Each row below holds a small network's activations on one record, seen along a few directions.
Each row is followed by the record's values for the fields Zezud, Kime, Dad, Ziv, Femik, Posa, Solun, Sev.
Not every record has every field; a missing one is left out.
The largest differences between rows may come from other fields.
In the rows, 500 means zero.
Random noise pushes rows far along 8 fixed directions. That doesn't count. These rows show it; they differ only by the noise:
[840 539 456 329 515 336 462 465 450 495 556 299 392 745 367 550 465 803
 639 559 595 344 521 285 452 555 355 411 458 677 313 297]
[278 545 507 676 501 439 607 150 634 510 364 737 656 511 559 499 266 380
 307 419 333 666 823 675 850 942 862 515 180 293 174 475]
[400 525 270 483 449 398 442 529 301 699 465 497 453 622 449 251 623 547
 392 443 510 516 628 454 342 499 491 551 440 519 464 339]
[342 725 468 416 664 333 543 488 431 569 560 478 611 611 408 562 281 446
 353 376 525 593 800 716 411 549 717 526 509 520 264 411]
[657 536 522 513 520 352 565 379 507 772 441 530 467 629 348 380 606 715
 512 591 497 417 562 318 619 726 547 347 267 424 433 347]
[552 589 495 609 683 323 652 557 414 973 391 567 420 689 377 197 685 656
 405 573 629 398 587 461 508 737 697 225 415 522 651 360]
[503 624 401 541 314 582 574 366 558 480 362 503 629 542 525 380 482 693
 531 358 382 385 598 493 386 716 565 378 213 367 387 507]
[644 366 428 443 407 462 444 559 434 532 483 455 306 652 453 515 569 628
 557 533 535 469 510 303 534 427 335 579 418 622 452 356]
[399 524 343 536 342 619 482 561 432 435 393 486 543 485 561 482 527 551
 440 317 443 503 603 542 347 351 441 586 421 477 488 524]
[670 382 612 432 336 649 549 643 627 360 463 467 331 591 493 760 441 636
 678 460 485 429 473 371 537 373 349 558 332 590 482 516]

[207 219 253 504 268 520 459 307 503 209 476 811 482 569 826 247 276 159
 479 468 447 741 562 655 582 887 698 679 380 474 255 412] : <Zezud:g2 Kime:m1 Ziv:p2 Femik:d1 Posa:l1 Solun:j1 Sev:w4>
[334 552 560 521 558 521 573 789 448 842 520 547 480 522 378 422 617 428
 464 467 501 494 567 558 324 374 544 523 586 496 786 565] : <Zezud:g1 Kime:m2 Ziv:p2 Femik:d2 Posa:l2 Solun:j1 Sev:w2>
[297 376 478 654 534 660 637 731 496 594 358 634 149 685 669 227 581 336
 437 502 631 463 461 655 484 700 694 440 510 752 755 523] : <Zezud:g1 Kime:m1 Ziv:p1 Femik:d2 Posa:l1 Solun:j2 Sev:w4>
[357 349 416 404 272 490 450 463 536 591 542 602 307 629 487 227 473 396
 642 586 403 512 514 364 488 838 519 615 301 468 440 450] : <Zezud:g1 Kime:m2 Ziv:p1 Femik:d1 Posa:l2 Solun:j2 Sev:w3>
[310 450 685 557 412 779 592 914 598 556 500 564 405 389 536 598 560 289
 569 430 484 477 398 576 345 225 479 605 590 481 914 770] : <Zezud:g1 Kime:m1 Ziv:p2 Femik:d1 Posa:l2 Solun:j2 Sev:w2>
[485 655 571 566 683 560 589 600 485 571 459 465 545 501 487 646 469 520
 371 407 533 479 574 713 476 394 603 411 565 532 561 525] : <Zezud:g2 Dad:e2 Ziv:p1 Femik:d2 Posa:l1 Solun:j2 Sev:w3>
[557 512 385 974 660 498 621 108 499 533 121 702 714 362 782  99 669 621
 226 566 572 411 464 623 826 930 790  83 504 345 651 568] : <Zezud:g2 Kime:m2 Ziv:p2 Femik:d1 Posa:l1 Solun:j2 Sev:w3>
[541 514 751 590 697 570 588 480 671 303 455 558 650 352 606 885 316 446
 444 473 558 534 553 685 756 384 605 461 644 476 521 723] : <Zezud:g2 Kime:m2 Ziv:p1 Femik:d2 Posa:l2 Solun:j2 Sev:w2>
[421 362 233 585 548 389 390 529 285 474 455 560 528 505 704 312 532 424
 364 432 617 626 549 565 436 385 468 555 735 588 533 485] : <Zezud:g2 Dad:e2 Ziv:p1 Femik:d1 Posa:l2 Solun:j2 Sev:w4>
[523 592 607 694 619 665 583 564 548 553 368 445 580 363 524 611 609 553
 419 436 498 429 502 588 586 326 522 418 585 493 742 646] : <Zezud:g1 Kime:m1 Ziv:p1 Femik:d2 Posa:l2 Solun:j1 Sev:w1>
[320 205 636 464 439 587 447 716 540 513 603 699 217 482 542 720 464 151
 443 528 477 799 497 525 675 236 476 860 441 567 523 427] : <Zezud:g2 Dad:e2 Ziv:p2 Femik:d2 Posa:l2 Solun:j1 Sev:w4>
[648 298 526 453 483 436 580 675 492 685 511 561 187 761 525 301 596 507
 655 665 642 422 351 335 525 690 501 359 446 681 624 345] : <Zezud:g2 Dad:e2 Ziv:p2 Femik:d1 Posa:l1 Solun:j1 Sev:w4>
[494 656 553 460 676 358 576 453 529 704 544 469 531 628 368 506 438 487
 482 540 498 458 640 544 550 658 668 407 418 476 395 422] : <Zezud:g1 Dad:e2 Ziv:p1 Femik:d2 Posa:l1 Solun:j2 Sev:w1>
[468 560 328 348 453 348 420 436 395 519 639 396 379 728 484  96 469 486
 636 560 578 359 444 425 177 881 576 438 540 650 404 370] : <Zezud:g1 Kime:m1 Ziv:p2 Femik:d1 Posa:l2 Solun:j2 Sev:w1>
[630 317 409 707 386 513 503 283 594 438 324 536 468 581 649 324 499 563
 582 590 484 384 507 348 772 891 485 412 483 523 515 575] : <Zezud:g1 Kime:m2 Ziv:p1 Femik:d1 Posa:l2 Solun:j1 Sev:w2>
[405 653 558 441 721 261 434 379 380 663 606 534 635 411 283 644 503 449
 255 503 482 706 686 605 588 328 617 577 478 399 296 314] : <Zezud:g2 Dad:e1 Ziv:p2 Femik:d2 Posa:l1 Solun:j1 Sev:w2>
[442 395 579 455 322 525 478 408 624 493 543 634 440 397 435 532 524 411
 514 557 376 587 422 417 613 548 490 588 196 314 378 422] : <Zezud:g1 Dad:e2 Ziv:p2 Femik:d1 Posa:l1 Solun:j1 Sev:w3>
[445 601 445 471 367 602 532 502 534 357 480 432 645 510 561 504 364 533
 553 361 467 435 615 572 290 540 499 510 492 504 441 608] : <Zezud:g1 Kime:m2 Ziv:p2 Femik:d2 Posa:l2 Solun:j1 Sev:w4>
[229 499 253 399 446 476 313 350 346 243 600 452 615 447 604 584 307 266
 340 372 431 726 707 681 452 420 461 865 678 520 176 475] : <Zezud:g1 Kime:m1 Ziv:p1 Femik:d2 Posa:l2 Solun:j2 Sev:w4>
[733 433 360 471 480 471 422 495 437 243 480 364 445 546 597 610 444 623
 549 445 608 470 481 443 481 366 321 501 599 667 388 467] : <Zezud:g1 Dad:e2 Ziv:p1 Femik:d1 Posa:l1 Solun:j2 Sev:w4>
[255 716 681 488 624 661 698 864 644 589 524 441 482 570 459 715 291 349
 522 320 463 475 681 819 287 376 693 512 590 584 663 749] : <Zezud:g1 Dad:e2 Ziv:p1 Femik:d2 Posa:l2 Solun:j2 Sev:w2>
[463 368 393 292 133 583 239 304 537 228 641 394 440 440 478 601 506 436
 597 528 297 559 426 259 516 394 173 892 370 407 238 454] : <Zezud:g1 Kime:m2 Ziv:p1 Femik:d2 Posa:l2 Solun:j1 Sev:w3>
[516 386 449 202 171 546 395 443 559 350 611 599 506 502 433 537 460 517
 724 512 374 535 429 312 360 472 324 647 198 327 303 448] : <Zezud:g2 Kime:m2 Ziv:p1 Femik:d1 Posa:l1 Solun:j2 Sev:w4>
[601 501 558 463 384 651 610 575 625 304 442 542 551 499 649 448 464 610
 711 466 533 332 330 540 309 616 564 282 469 467 633 643] : <Zezud:g2 Kime:m2 Ziv:p2 Femik:d1 Posa:l1 Solun:j2 Sev:w2>
[497 493 469 557 462 495 551 424 500 541 435 622 547 470 558 406 536 544
 456 477 451 543 502 518 523 579 593 410 312 358 471 453] : <Zezud:g2 Dad:e2 Ziv:p2 Femik:d1 Posa:l1 Solun:j2 Sev:w3>
[716 366 281 531 475 575 365 538 419 270 468 241 183 740 681 370 527 597
 592 512 594 289 380 378 417 540 312 527 726 941 557 430] : <Zezud:g1 Dad:e2 Ziv:p1 Femik:d2 Posa:l2 Solun:j2 Sev:w1>
[444 474 700 602 462 732 570 473 661 300 439 572 458 336 575 703 471 422
 503 445 443 514 429 610 662 453 553 513 354 422 531 631] : <Zezud:g1 Kime:m1 Ziv:p1 Femik:d2 Posa:l1 Solun:j2 Sev:w2>
[505 685 489 355 491 470 529 639 461 781 607 386 394 682 329 277 582 573
 559 511 503 364 479 430 154 562 530 389 424 555 594 396] : <Zezud:g1 Dad:e2 Ziv:p2 Femik:d2 Posa:l2 Solun:j1 Sev:w4>
[492 545 705 106 381 408 449 589 586 741 791 524 437 484 182 646 578 468
 665 594 381 583 438 327 345 339 397 637 202 264 349 349] : <Zezud:g2 Dad:e2 Ziv:p1 Femik:d2 Posa:l2 Solun:j1 Sev:w4>
[525 529 358 549 475 518 413 341 407 404 440 396 458 463 542 438 530 508
 379 492 469 500 531 488 530 507 444 548 508 573 363 402] : <Zezud:g1 Dad:e1 Ziv:p2 Femik:d2 Posa:l1 Solun:j1 Sev:w4>
[562 441 406 388 537 364 466 518 475 289 575 470 563 635 562 577 276 533
 585 463 634 551 588 542 444 556 526 494 584 652 283 434] : <Zezud:g1 Kime:m2 Ziv:p1 Femik:d1 Posa:l1 Solun:j1 Sev:w2>
[589 517 553 724 694 565 497 365 493 423 363 429 525 363 603 593 578 561
 316 542 580 474 480 557 787 415 499 459 722 569 633 596] : <Zezud:g1 Kime:m1 Ziv:p1 Femik:d2 Posa:l2 Solun:j2 Sev:w3>
[422 666 516 321 489 499 417 541 476 554 647 335 620 391 334 569 546 516
 561 477 404 435 533 448 299 270 364 642 607 344 524 603] : <Zezud:g1 Kime:m2 Ziv:p1 Femik:d2 Posa:l2 Solun:j2 Sev:w2>
[418 445 488 530 441 625 562 689 548 493 433 531 455 543 570 474 469 432
 580 447 580 494 502 548 413 469 521 496 584 587 670 639] : <Zezud:g1 Kime:m1 Ziv:p1 Femik:d1 Posa:l2 Solun:j1 Sev:w4>
[365 314 251 557 429 383 422 431 304 718 482 641 322 691 507  98 636 396
 388 582 500 580 562 408 534 749 524 578 393 594 474 251] : <Zezud:g1 Kime:m1 Ziv:p2 Femik:d2 Posa:l1 Solun:j1 Sev:w4>
[584 552 683 135 347 498 629 956 596 814 702 439 397 719 226 543 490 664
 933 496 485 347 447 275  77 423 399 460 333 472 636 506] : <Zezud:g1 Dad:e2 Ziv:p1 Femik:d1 Posa:l2 Solun:j1 Sev:w2>
[482 399 406 357 444 440 458 764 424 456 581 402 238 808 492 537 307 445
 623 463 583 511 601 470 343 470 391 683 639 835 424 425] : <Zezud:g1 Dad:e1 Ziv:p1 Femik:d1 Posa:l2 Solun:j1 Sev:w3>
[765 353 777 438 514 505 515 445 678 564 557 496 399 466 324 897 514 548
 640 723 458 522 468 223 937 443 308 635 423 425 462 530] : <Zezud:g1 Kime:m1 Ziv:p1 Femik:d2 Posa:l2 Solun:j2 Sev:w4>

Here are new rows. What are their fields?
[916 507 653 531 695 356 605 549 567 653 451 433 522 499 363 671 613 802
 561 616 672 397 412 285 681 347 386 279 560 509 601 474] : <Zezud:g1 Dad:e2 Ziv:p1 Femik:d1 Posa:l1 Solun:j1 Sev:w4>
[330 334 643 643 458 546 493 430 558 736 445 731 486 284 386 654 685 343
 363 565 300 717 573 391 936 336 482 717 248 160 546 531] : <Zezud:g1 Dad:e2 Ziv:p1 Femik:d2 Posa:l1 Solun:j2 Sev:w2>
[671 544 646 562 839 263 615 540 542 518 504 475 575 573 475 758 270 493
 451 514 721 543 660 608 747 532 614 406 805 672 457 549] : <Zezud:g1 Dad:e2 Ziv:p1 Femik:d1 Posa:l2 Solun:j1 Sev:w4>
[411 419 526 432 520 462 537 643 487 534 553 604 337 604 483 574 395 318
 469 505 553 628 565 581 518 534 594 592 462 598 407 405] : <Zezud:g1 Dad:e2 Ziv:p2 Femik:d1 Posa:l1 Solun:j2 Sev:w4>
[382 401 516 403 344 572 321 468 468 599 626 524 356 352 372 467 680 347
 491 595 337 604 380 315 515 316 308 785 394 358 520 441] : <Zezud:g1 Kime:m1 Ziv:p2 Femik:d2 Posa:l2 Solun:j2 Sev:w4>
[424 470 443 289 371 440 396 482 470 411 653 484 447 633 490 430 392 443
 625 521 443 504 496 442 315 616 480 633 494 517 325 425] : <Zezud:g2 Kime:m2 Ziv:p2 Femik:d1 Posa:l2 Solun:j2 Sev:w2>
[545 492 567 336 535 453 526 624 521 494 645 432 336 640 413 509 441 484
 615 576 578 491 411 457 445 511 498 501 521 618 492 386] : <Zezud:g1 Kime:m1 Ziv:p2 Femik:d1 Posa:l1 Solun:j1 Sev:w3>
[609 694 624 388 563 461 517 269 613 396 603 361 567 541 404 567 325 623
 570 582 462 396 500 520 499 778 592 366 421 488 270 462] : <Zezud:g1 Kime:m1 Ziv:p2 Femik:d2 Posa:l2 Solun:j2 Sev:w3>
[506 683 581 327 535 480 595 706 470 855 622 384 354 646 214 442 610 601
 584 531 489 348 462 425 260 501 481 410 377 499 610 424] : <Zezud:g1 Dad:e2 Ziv:p1 Femik:d2 Posa:l1 Solun:j2 Sev:w3>
[497 320 458 723 521 584 450 521 496 470 384 513 295 523 631 575 549 389
 340 499 515 577 536 498 781 383 443 650 544 646 571 479] : <Zezud:g1 Dad:e2 Ziv:p1 Femik:d2 Posa:l2 Solun:j1 Sev:w3>
[419 755 442 633 583 699 622 547 526 359 354 402 643 482 666 377 450 566
 453 318 587 314 523 795 261 589 670 261 629 539 660 704] : <Zezud:g1 Kime:m1 Ziv:p1 Femik:d2 Posa:l1 Solun:j2 Sev:w3>
[553 527 596 519 534 609 489 652 502 424 510 382 561 302 438 796 564 530
 516 467 458 472 446 462 508  47 301 603 654 410 649 671] : <Zezud:g1 Dad:e2 Ziv:p2 Femik:d1 Posa:l1 Solun:j2 Sev:w2>
[712 669 433 564 569 365 631 359 457 677 407 497 742 537 444 242 595 830
 560 526 589 347 463 403 411 821 613  83 385 358 488 452] : <Zezud:g1 Kime:m1 Ziv:p2 Femik:d1 Posa:l1 Solun:j2 Sev:w4>
[610 416 436 567 523 611 417 399 489 238 427 408 471 410 634 593 542 548
 480 518 543 449 412 505 650 370 357 560 668 576 539 554] : <Zezud:g1 Kime:m1 Ziv:p1 Femik:d2 Posa:l1 Solun:j2 Sev:w3>
[490 293 503 595 461 531 411 557 471 569 413 623 423 419 519 658 609 398
 373 520 476 650 538 427 733 247 403 677 471 495 532 452] : <Zezud:g2 Dad:e2 Ziv:p2 Femik:d2 Posa:l2 Solun:j1 Sev:w2>
[503 471 742 541 754 417 659 508 632 650 545 627 433 566 449 552 395 394
 473 644 613 537 509 594 766 752 748 364 493 575 526 454] : <Zezud:g1 Kime:m1 Ziv:p2 Femik:d2 Posa:l1 Solun:j1 Sev:w4>
[221 562 541 359 446 571 551 749 475 558 567 653 726 300 420 669 462 384
 477 341 473 680 591 655 269 173 505 670 504 274 546 655] : <Zezud:g1 Kime:m1 Ziv:p1 Femik:d1 Posa:l1 Solun:j2 Sev:w4>
[438 513 514 480 504 494 512 564 525 556 552 474 535 434 453 549 503 428
 499 497 441 558 543 474 489 355 466 598 573 401 556 580] : <Zezud:g1 Dad:e2 Ziv:p2 Femik:d1 Posa:l2 Solun:j1 Sev:w4>
[704 411 533 615 562 559 597 573 520 473 382 497 484 530 568 487 552 701
 628 532 631 360 391 420 562 519 468 300 558 588 691 574] : <Zezud:g1 Kime:m1 Ziv:p1 Femik:d1 Posa:l1 Solun:j2 Sev:w1>
